These are the activations of a small neural network, seen along a few directions. Each row is one input.
Each table varies a few parts of the input and shows all the possible inputs, shuffled.
A made-up example of a description, with smaller parts first: values(2) and (point or line(11) or (line(6) and ring(8))).
Shared parts are said once, and a part with two or three values counts as separate values.
(in the rows, 128 means zero)

Other details of the inputs vary at random and push rows far along three fixed directions, the same in every table; ignore that.

A family of inputs:
row 1: [137 136 136 117 136 123 152 135 131 101 117]
row 2: [117 120  95 133 133  93 156 124 128 128 127]
row 3: [ 92  51 106 140 163 160  86 100 118 175 143]
row 4: [134 138 212 116 111 140 125 143 124 132 117]
row 5: [101  75  90 161 151 177  98 126 142 125 111]
row 6: [148 182  70 116 108 129 144 106 142 171 151]
row 7: [123  82 127 139 135 179 126 116 146 110 106]
row 8: [ 99 124 184 148 163 140 102 146 116  85 131]
row 9: [147 156 132 138 133  69 148 144  97 123 169]
row 10: [117 112 142 122 158 128 137 132 120 105 127]
row 11: [110 166 101 113 119 108 156  68 120 177 129]
row 12: [113 174 119 120 139  89 129 120 104 162 166]
row 13: [166 144 143 121 106 108 116 118 131 130 124]
row 14: [107 125 154 131 163  78 149 112  93 108 153]
row 15: [129 187  79  99  85 149 154  98 116 192 144]
row 16: [118 137 127 147 153 121 123 143 141 100 127]
row 17: [112 131 119 157 145  68 140 153 101 103 139]
row 18: [120 107 132 122 146 119 129 111 108 153 156]
row 19: [116 118  90 108 152 115 125 102 113 176 156]
row 20: [110 138 105 143 142 117 144 113 103 126 146]
row 21: [102  87 117 115 151 161  97 120 123 171 130]
row 22: [ 99 145 113 137 140 117 137 106  96 134 143]
row 23: [138 161 142 112 100 154 161  99 146 137 107]
row 24: [134 162 110 121 126 136 129 125 131 153 155]
row 25: [131 126 169 132 152  71 128 113 103 140 163]
row 26: [146 132 158 116 101 122 151 169 137 121 119]
row 27: [150 176  90 120  93 100 148 135 114 150 139]
row 28: [117 108 149 132 149 128 146 121 118 104 133]
row 29: [148 173 161 123 100 160 112 150 140  79  91]
row 30: [151 128 185 107 124 137 136 187 145 100 112]
row 31: [158 136 121 105  88 174 153 124 151 151 118]
row 32: [116 147 142 111  88 193 120 138 123 162 112]
row 33: [132 110 173 150 157 125  96 178 139  95 138]
row 34: [123 121 100 129 145  99 157 114 133 123 133]
row 35: [122 148 183  97 118 169 143 145 129 101  96]
row 36: [131 122  66 128 136  99 128  82 117 133 131]
row 37: [137 134 123 125 155  62 125 127 102  91 133]
row 38: [128 107  59 113 122 144 126 126 149 180 123]
row 39: [129 125 120 130 154  60 137 142 109  96 133]
row 40: [142 158 125 134 135  64 150 153 107 127 164]
row 41: [134 112 153 129 157  76 145 134 101 123 172]
row 42: [158 158  92  90  97 153 156 120 148 166 124]
row 43: [104  65  84 165 138 186  79 125 136 123  99]
row 44: [101  46  92 162 163 181  72 117 122 158 147]
row 45: [126 103 125 136 124 169 123 111 169 130  92]
row 46: [161 154  92  93 103 130 126 118 132 149 120]
row 47: [152 141  94 108  92 130 147 124 138 154 124]
row 48: [144 149 128 124  97 121 143 118 145 120  98]
row 49: [146 147 125 119  92 172 151  97 163 138  93]
row 50: [141  77 140 147 130 136  90 133 143 132 118]
row 51: [134  90 192 117 142 169 110 173 132 104 119]
row 52: [110 106  97 164 164 102  95 129 123 107 134]
row 53: [142 164  97 119  82 173 125 116 130 121  92]
row 54: [130 114 158 106  45 185 129 116 173 120 129]
row 55: [ 77 106 128 156 179 128  92 117 109 127 141]
row 56: [109  71  93 158 146 179  70 145 156 151 121]
row 57: [153 127 188 114  97 183 129 138 152 135 107]
row 58: [169 132 248 131 115 114 134 177 133  76 120]
row 59: [121 113 175 162 161 133 105 158 129  67 126]
row 60: [113 171  72 131 144 108 147  92 121 146 156]
row 61: [158 147 179 125 124  76 148 150 135 116 138]
row 62: [122 148  88 117 137  68 163 133 122 130 131]
row 63: [152 141 171 117 128  82 160 164 126 106 145]
row 64: [129 141 104 130 109 109 151 111 149 143 108]
row 65: [143 122 127 132 114 142 106 100 142 115  95]
row 66: [152 124 134 129 142  63 123 129 101 112 155]
row 67: [137  93 127 150 132 150  74 140 116 117 125]
row 68: [145 131 111 131 115 171  78 129 143 132 116]
row 69: [ 76  94 127 157 166 130 100 117  94 130 137]
row 70: [136  80 108 119 120 181  94 145 151 141 100]
row 71: [111 154 152  93 111 171 144 130 129 132  94]
row 72: [155 158 212 133 112 116 115 202 128  69 119]
row 73: [110  89 108 170 167 116 112 122 108 107 143]
row 74: [137 147 135 100 110 163 155 149 158 110  88]
row 75: [123 179  86 112 124 121 134 100 121 179 162]
row 76: [ 87  89 131 140 170 113 120 102 101 131 140]
row 77: [122 146 163 123 126 124 144 100 123 128 121]
row 78: [ 98 112 113 131  96  87 147  78 139 105 164]
row 79: [152 158 137 124 112  59 158 138 129 144 143]
row 80: [138 142 101 109  83 166 152 119 150 127  89]
row 81: [113  72 110 166 157 112  94 155 114 134 146]
row 82: [125 169 130 126  95 164 138 158 157 112  91]
Description of these inputs: values(2) and (point or (line(5) and line(8))).
Q: Changing only the values(2) part turns row 6 into row 59. The same change can be made to row 42. Which row results?
A: row 1
Q: Changing only the values(2) part turns row 16 into row 33. The same change can be made to row 17. Which row results?
A: row 81
Q: Changing only the values(2) part turns row 10 into row 51. The same change can be made to row 5. Which row results?
A: row 40
Q: Change only the line(8) part in row 26. List by row number the other rows that result.
A: row 3, row 18, row 31, row 41, row 47, row 63, row 66
Q: Change only the values(2) part in row 71. List by row number the other rows that result.
A: row 21
Q: Change only the values(2) part in row 8. List by row number the other rows that result.
A: row 75
Q: A walk changes only the line(5) part. It starts at row 65 and steps to row 36. List the rest of the walk in order.
A: row 37, row 53, row 29
